These are the activations of a small neural network, seen along a few directions. Each row is one input.
In each table, some parts of the input vary, and every possible input appears once, in random order.
Descriptions start from the smaller parts, as in this example, which fits no table here: ring(8) and (point or ring(11) or (values(3) and line(6))).
Shared parts are said once, and a part with two or three values counts as separate values.

Other details of the inputs vary at random and push rows far along two fixed directions, the same in every table; ignore that.

A family of inputs:
r1: [  5  40   6 -21 -14  17  -5   1  18  25  20   1  26 -18  26]
r2: [ 24  23  -2 -33 -26  23  12  12  18  23  16  -7  19   4  14]
r3: [  8  28   6 -37 -16  19   1   6  13  16  23  -8  16  -4  21]
r4: [  7   1   1   5  -4  38 -12 -17 -12 -14 -41   2 -31  11  -8]
r5: [ 13   5  -2   1 -12  39 -12 -20  -9 -10 -39   0 -28  14  -5]
r6: [ -7  -6  -1  -7   5 -20  19  17  10   9  27  -3  19  -2  -4]
r7: [ -5  -5   2  -9  11 -27  16  20   8  11  39  -1  21  -9   1]
r8: [ 16  23  -3 -34 -23  11  13   9  24  31  29 -13  26   7  17]
r9: [  8 -13   4 -19  19 -65  27  35  18  13  86   9  59 -22   8]
r10: [ 11 -13  -1 -15  12 -55  19  23  14  11  71   5  48 -16   6]
r11: [-14 -74 -12  53  52 -69  16  15 -23 -34   5  20  -5  -8 -47]
r12: [  6   5   3   5   1  24 -18 -21 -14 -14 -29  -4 -24  15  -1]
r13: [-11  40  17 -25 -18   4  -6  14  22  25   8  -1  19 -17  37]
r14: [-30 -87  -8  73  57 -78  17  13 -32 -47 -13  18 -20  -7 -54]
r15: [ -4   1  11   7 -11  24 -11 -16 -14 -11 -39   0 -27  11  -3]
r16: [-10  38  12 -21 -13   5  -9  12  19  20  11   3  18 -18  30]
r17: [ 21  21 -11 -34 -27  23  14   8  19  25  17 -12  19   5  13]
r18: [  5  -4  -7  -6   3 -12   5   2   5   9  20  -5  10   2  -1]
r19: [-14  11   0  21   1  26 -25 -26 -12  -7 -42   0 -23  -5   3]
r20: [-33 -54  -9  66  51 -79 -11   3 -19 -34   1  28  -8 -17 -27]
r21: [ -1   0 -11   0 -18  28   4  -8  -4   0 -32 -13 -21  13  -5]
r22: [  1  26   6 -32 -25  19  14  13  20  27  15 -16  15   6  19]
r23: [  6  -4  11  -8   6 -18  19  20   9   0  24  10  18 -12  -2]
r24: [  0  -4 -16   6 -11  31  -3 -12  -8  -7 -36 -11 -25  13 -14]
r25: [  2 -10   0  -1   4  -8  16  19   3  -1   9   2   8  -5  -8]
r26: [ 12  12   0   1  -9  33 -20 -29 -11 -10 -33  -7 -26  20   2]
r27: [ -1  11 -11  23  -2  29 -31 -34 -11  -6 -33   3 -23   1   0]
r28: [  4   1  12  -8  -4 -10   7   8   3   1  16   8  13  -4   1]
r29: [  1  13   7   1  -5  35 -18 -22 -13 -13 -37  -6 -30  14   1]
r30: [-11 -17 -13  23   8  25 -15 -22 -18 -16 -47  -8 -38  20 -23]
r31: [ 12 -12  12 -13   9 -59  27  31  15  10  69  17  51 -15   4]
r32: [ -1  -8  -4  -2  11 -13   5   5   1   5  18  -3   6   0  -4]
r33: [-10   3   1   4  -5  32 -18 -21 -16 -13 -39 -10 -34  12   0]
r34: [ -5   5   9   9  -3  26 -15 -22 -16 -16 -42  -7 -34  16   1]
r35: [-14   3  -1   7  -5  31 -13 -17 -13  -6 -40 -15 -35  15  -3]
r36: [ 11  38   2 -20 -13  13  -5   1  19  25  30   3  32 -16  28]
r37: [ -3   1   9   7  -9  34  -8 -12 -10 -15 -46  -2 -33   8  -5]
r38: [ -9 -75 -30  55  41 -69  15   2 -22 -33   2  12  -7   0 -49]
r39: [-15   5   4   9  11 -24 -11  10   5   3  12  12  11 -16  11]
r40: [ 25  28   9 -32 -29  16   3   0  15  21  20   0  20   5  19]
Description of these inputs: line(4) and (values(2) or ring(8)).
Question: Changing only the line(4) part turns r7 into r35. The same change can be made to r28. Which row results?
Answer: r15
Question: Changing only the line(4) part turns r37 into r23. The same change can be made to r22. Which row results?
Answer: r6
Question: List by row number the other rows that have the line(4) part in common with r30.
Answer: r4, r9, r11, r12, r17, r31, r32, r36, r39
Question: List by row number the other rows that have the line(4) part in common with r20.
Answer: r2, r5, r8, r10, r18, r26, r27, r38, r40

A family of inputs:
r41: [  0 -21  -7  27  25 -46  -2  -1  -3 -10  25  20  18 -15 -11]
r42: [  2  37  -3 -29 -19  22  -6   0  15  24  13 -12  14  -5  25]
r43: [-25 -16  -9  37   5  33 -26 -24 -28 -27 -85  -6 -61  18 -22]
r44: [ -6  28   7 -14 -29  73 -11 -14  -4   2 -65 -17 -43  14   5]
r45: [-27 -66   2  55  43 -64  12   9 -27 -41 -12  17 -17  -5 -41]
r46: [  5 -23   1   8  27 -65  12  18   2  -4  52  19  38 -22  -4]
r47: [ -3  33   0 -27 -24  22  -1   6  20  28   8 -12  10  -2  24]
r48: [ 15  23  12 -25 -11  11   0   3   8   7  17  -1  11  -1  18]
r49: [  7   8  16 -14  -2   0   6   6   4   1  10   1   9   1   6]
r50: [ 20  29   8 -29 -18   3   1   2  19  19  31   3  30  -7  26]
r51: [ 18 -38 -25  11   4  -1  17  -9 -11 -12  -7  -9 -13  24 -35]
r52: [ -7  18   7 -18 -13  18   8  13  12  15   0  -8   4  -1  14]
r53: [ -1  26  11 -13 -30  74 -17 -20  -8  -2 -60 -15 -41  19   8]
r54: [-11  -7 -14  39  10  30 -39 -42 -29 -24 -66  -1 -49  11 -17]
r55: [-16 -18   4  15   5  -9  11  11  -7 -11 -21   2 -16  -2 -13]
r56: [-23 -32  -8  26  30 -50   7  16  -2  -7  18   7   7 -13 -15]
r57: [ -6 -31   9  17  24 -49  12  13  -7 -16  21  15   8  -4 -14]
r58: [ 16  21  13 -21 -14   9   0   1   9   9  17   0  12   1  20]
r59: [  9  21   2 -20  -2 -13   5  10  18  22  47   2  38 -16  20]
r60: [-21 -22 -12  32  20 -22 -10 -11 -14 -14 -11   3 -13  -3 -14]
r61: [ 18  36   1 -23 -18  26 -12  -6  15  20  20   3  22  -6  24]
r62: [ 35  -7 -17 -36 -13  -5  34  18  16  23  48 -13  33  13  -4]
Question: What is each input in this table made of?
Answer: values(2) and (point or ring(10))
Question: List by row number the other rows that have the values(2) part in common with r51.
Answer: r41, r43, r45, r47, r50, r54, r55, r57, r58, r60

A family of inputs:
r63: [-16  11   8  24   4   9 -43 -44 -19 -11 -30   4 -31  18   3]
r64: [-11  -3 -21  47  15  50 -43 -37 -23 -17 -70   9 -46 -12 -21]
r65: [  8  82   8 -54 -37  35 -14  -4  42  67  50 -18  45  -5  62]
r66: [ -2  30   9  -1   2  39 -49 -30 -10 -16 -23   9 -23   4  18]
r67: [ 36  79  45 -67 -59  21  13  23  43  44  56   1  58 -15  66]
r68: [  3 -41 -32  24  38 -70  22  -3 -13  -7  68   0  42 -24 -14]
r69: [-44  14  12  28  19  26 -38 -32 -17 -17 -60 -21 -53  14  -1]
r70: [ 10 -45   8  -5  30 -69  38  33   7  -3  66  18  49  -8 -25]
r71: [ -2  87  23 -71 -29  43  -7  21  42  41  29 -17  29 -17  63]
r72: [ -5 -48 -19  17  28 -69  39  34   8   3  55  13  45 -13 -35]
r73: [ 49  56 -11 -66 -56  52  31  12  43  50  38 -21  39  14  29]
r74: [ -2  18   2  32  -4  51 -20 -22  -6   5 -50   2 -25  -6   2]
r75: [-13   1  -4  43 -13  33 -28 -33 -16 -16 -78   3 -45   3  -3]
r76: [ 23  69  12 -86 -46  54  18   4  29  49  55 -45  43 -10  59]
r77: [ 10  80   2 -57 -49  25  -7  -3  48  75  51 -13  52  -6  65]
r78: [-29  14  19  34  10  49 -12 -13 -25 -16 -78  -1 -52   2  -5]
r79: [ -4  -2  21  48  13  46 -32 -36 -32 -34 -67  14 -48   8 -12]
r80: [-27  12   6  22  18  39 -21  -9 -20 -15 -59   1 -39 -14 -10]
r81: [ 10  -5 -32 -10 -14  37  -3  -7  -4   3 -21 -22 -13  23 -13]
r82: [ -1 -34  18  27  20 -92   5  23  -6 -28  33  37  26 -28  -8]
r83: [ 19 -70  -3  31  46 -76  34  10 -16 -32  32  20  10   6 -46]
r84: [-32   4  20  23  -7  25  -8 -10 -17 -19 -71   1 -41   3   8]
r85: [ -3  78  25 -68 -56  28  -4  17  42  46  15 -19  33  -6  67]
r86: [  8 -55  -9  32  54 -80  12 -11 -35 -33  62  10  24 -16 -25]
r87: [-17  12 -19  27  10  42 -56 -40 -13 -11 -56   2 -42  -1   2]
r88: [ 10  56  19 -83 -51  49  31  39  37  55  40 -23  34   2  29]
r89: [ -8 -14  -6 -17 -10  32   2   8 -11  -3 -22 -28 -32  19 -12]
r90: [ 14 -19   0  10   2  26  -3 -27 -20 -21 -42   3 -30  22 -29]
r91: [ 24 -16   3  10  -5  25   5 -26 -15 -21 -41   2 -31  23 -30]
r92: [-42  14   7  24   2  26 -35 -35 -12  -9 -66 -18 -47  15   4]
r93: [ -6  -2  -4  26  17  40 -59 -37 -30 -45 -60  23 -49  -5 -10]
r94: [ 13 -54 -28  27  23 -82  44  27   8 -10  50   8  31  -2 -27]
r95: [ 11 -67  -8   8  45 -77  28  26 -12 -20  51   8  26   3 -31]
r96: [-12  -3   2  -6 -15  43  10  -6 -10  -2 -42 -12 -34  15 -16]
r97: [ 11 -17  -2  -4   0  34 -12 -17 -17 -18 -40  -7 -30  29 -20]
r98: [ 24  66   7 -52 -63  21  -2  19  43  48  22   2  43 -23  54]
r99: [ 18  -5 -36  -2 -16  30  -5 -11  -3   1 -26 -18 -21  31 -11]
r100: [ 29  41  13 -73 -58  34  39  30  40  46  41 -25  26  11  42]
r101: [-14 -25  -1  23 -10  40   7 -18 -22 -24 -67  -8 -58  23 -32]
r102: [  1 -47   5  -2  20 -66  56  44  10   3  65   5  30  -6 -18]
r103: [ -6 -55  -6   1  24 -76  40  49   4  -1  58  -2  21   1 -18]
r104: [  1 -64 -24  47  30 -71  41  15  -3 -19  25  17  17  -5 -49]
r105: [ 16  58  18 -93 -55  41  32  48  45  60  55 -29  43   2  40]
r106: [  0 -17 -28  10  -4  25  -4  -6  -7  -5 -30 -12 -19  19 -24]
r107: [ -9 -23  12  23  23 -96  -6  14  -5 -13  49  28  31 -18  -1]
r108: [ 32 -13  -4   1  -9  23   0 -25 -13 -20 -37  -8 -36  33 -12]
r109: [-20 -24  18  31  50 -82  -8   1  -8 -12  60  20  25  -8  -3]
r110: [-27 -21  19   8  14 -82  28  46   8  -8  29  24  34 -32  12]
r111: [-33   6  -5  21  20  40 -41 -18 -26 -34 -80   5 -59 -11  -9]
r112: [  8  22  10   8   1  54 -37 -26 -14 -15 -32  14 -20  -7   3]
r113: [ 26 -50  -7  -4  31 -82  34  32   1  -6  65  10  36   7 -17]
r114: [-21 -31 -15  36  22 -94  -2  14   5   0  39  24  33 -25  -3]
r115: [ -4  18 -23  12  -1  49 -49 -28  -7  -7 -50  11 -31 -17   3]
r116: [ -3 -57 -24  34  31 -70  39  21   1  -7  38  17  31 -11 -41]
Question: What is each input in this table made of?
Answer: values(3) and (point or ring(8) or ring(9))
Question: Changing only the values(3) part turns r88 into r70. The same change can be made to r100. Which row results?
Answer: r108
Question: Change only the ring(9) part in r69. List by row number the other rows that result.
Answer: r71, r78, r80, r84, r85, r92, r110, r111
Question: Change only the ring(8) part in r116. List by row number the other rows that result.
Answer: r72, r73, r81, r94, r99, r104, r106
Question: Change only the values(3) part in r69. List by row number the other rows that result.
Answer: r65, r109
